Small tables with named rows and columns. After each table, cells are looked up by row and column.

nitom:
|  | gozufof | dolile | rol | bezip | begamu | gaseka | farerer | mel |
|---|---|---|---|---|---|---|---|---|
| fepok | 65 | 75 | 91 | 67 | 98 | 62 | 86 | 70 |
| nifal | 66 | 61 | 62 | 70 | 65 | 69 | 53 | 66 |
| noz | 69 | 64 | 33 | 59 | 17 | 65 | 58 | 55 |
| fibe | 51 | 73 | 68 | 66 | 80 | 67 | 51 | 65 |
| zut | 90 | 44 | 48 | 61 | 76 | 64 | 97 | 62 |
| mufiduz | 84 | 61 | 68 | 47 | 52 | 66 | 56 | 58 |
| dazitis | 40 | 71 | 70 | 61 | 38 | 55 | 59 | 70 |
| tofog | 51 | 68 | 90 | 75 | 48 | 71 | 85 | 56 |
| nam | 54 | 74 | 55 | 54 | 54 | 69 | 70 | 60 |
| difus | 73 | 58 | 80 | 58 | 65 | 66 | 56 | 76 |
| kega | 85 | 56 | 89 | 88 | 64 | 63 | 35 | 55 |
| fedos | 44 | 49 | 30 | 73 | 99 | 60 | 54 | 68 |

What is the bezip of nam in nitom? 54
What is the gaseka of fibe in nitom? 67
What is the begamu of noz in nitom? 17
What is the rol of tofog in nitom? 90
What is the farerer of zut in nitom? 97
What is the farerer of difus in nitom? 56
What is the farerer of dazitis in nitom? 59
What is the gozufof of noz in nitom? 69
What is the mel of kega in nitom? 55
What is the mel of fibe in nitom? 65
What is the rol of kega in nitom? 89
What is the dolile of zut in nitom? 44
What is the bezip of tofog in nitom? 75
What is the rol of fepok in nitom? 91
What is the mel of nifal in nitom? 66
What is the gaseka of fepok in nitom? 62
What is the mel of mufiduz in nitom? 58
What is the mel of dazitis in nitom? 70
What is the rol of dazitis in nitom? 70
What is the dolile of noz in nitom? 64

met
|  | reveg | vup | fis | gilizo | kotef | bokir | zes | kironal |
|---|---|---|---|---|---|---|---|---|
| zun | 59362 | 58900 | 64606 | 51855 | 67139 | 66474 | 65426 | 63388 |
| migir | 78938 | 54009 | 79346 | 90188 | 31729 | 19915 | 69166 | 49871 |
| gov | 71847 | 50278 | 82870 | 65978 | 48574 | 37352 | 75768 | 55722 |
| mopo | 79476 | 58369 | 72961 | 97394 | 29167 | 19856 | 63612 | 48727 |
| govu | 56289 | 51162 | 75218 | 34040 | 75876 | 71497 | 75132 | 66549 |
| febut | 54366 | 59145 | 62125 | 42417 | 75383 | 76610 | 64035 | 66041 |
| vekip | 63315 | 60512 | 63464 | 64127 | 58349 | 57057 | 62538 | 60199 |
| nafu | 54940 | 68437 | 47910 | 58232 | 69638 | 76577 | 52050 | 64413 |

kotef of zun = 67139
reveg of migir = 78938
kotef of gov = 48574
vup of migir = 54009
bokir of zun = 66474
vup of zun = 58900
kironal of zun = 63388
gilizo of vekip = 64127
vup of mopo = 58369
kironal of gov = 55722
gilizo of gov = 65978

Table betugi
	kigaku	rop	mab	rabem
nagof	26	24	40	27
los	34	30	36	24
zilar	33	30	38	26
kas	39	37	33	20
riz	42	40	28	15
zalim	40	38	32	26
pevurab	30	28	38	28
buronap	36	33	36	23
zilivat	38	39	38	31
zavo	36	33	36	27
zukere	80	81	46	67
zefipub	39	36	29	28
futegug	14	13	42	19
repamar	28	27	38	24

zilar, rop: 30
pevurab, mab: 38
repamar, rop: 27
zalim, rop: 38
futegug, rop: 13
los, kigaku: 34
zilar, rabem: 26
nagof, mab: 40
zukere, rabem: 67
repamar, kigaku: 28
buronap, rop: 33
zalim, rabem: 26
zukere, kigaku: 80
kas, rop: 37
zefipub, rop: 36
buronap, kigaku: 36
kas, rabem: 20
riz, kigaku: 42
futegug, rabem: 19
pevurab, kigaku: 30
Which row has the largest rabem? zukere

Table tudunir
,lisav,luvav,dip,laf,leva,susa,volob,sol,pil,lok
naref,-38.05,-24.30,23.72,-5.59,-94.57,-3.22,47.80,-26.88,26.42,-36.18
talarup,35.50,50.09,-94.78,-2.62,-93.47,-86.91,49.67,-88.33,42.56,-52.38
rig,60.90,-51.13,-50.14,-88.90,54.65,-83.98,-7.13,-24.40,-56.23,-25.07
kevimi,-68.30,18.79,52.72,-32.72,-37.89,45.35,-57.40,30.56,-6.30,9.79

What is the lisav of naref in tudunir?
-38.05
What is the volob of kevimi in tudunir?
-57.40
What is the lisav of rig in tudunir?
60.90
What is the volob of rig in tudunir?
-7.13
What is the laf of kevimi in tudunir?
-32.72
What is the luvav of kevimi in tudunir?
18.79
What is the susa of naref in tudunir?
-3.22
What is the susa of kevimi in tudunir?
45.35
What is the sol of rig in tudunir?
-24.40
What is the pil of talarup in tudunir?
42.56
What is the laf of naref in tudunir?
-5.59
What is the dip of talarup in tudunir?
-94.78
What is the volob of talarup in tudunir?
49.67
What is the lok of rig in tudunir?
-25.07
What is the leva of rig in tudunir?
54.65
What is the luvav of naref in tudunir?
-24.30
What is the lok of kevimi in tudunir?
9.79

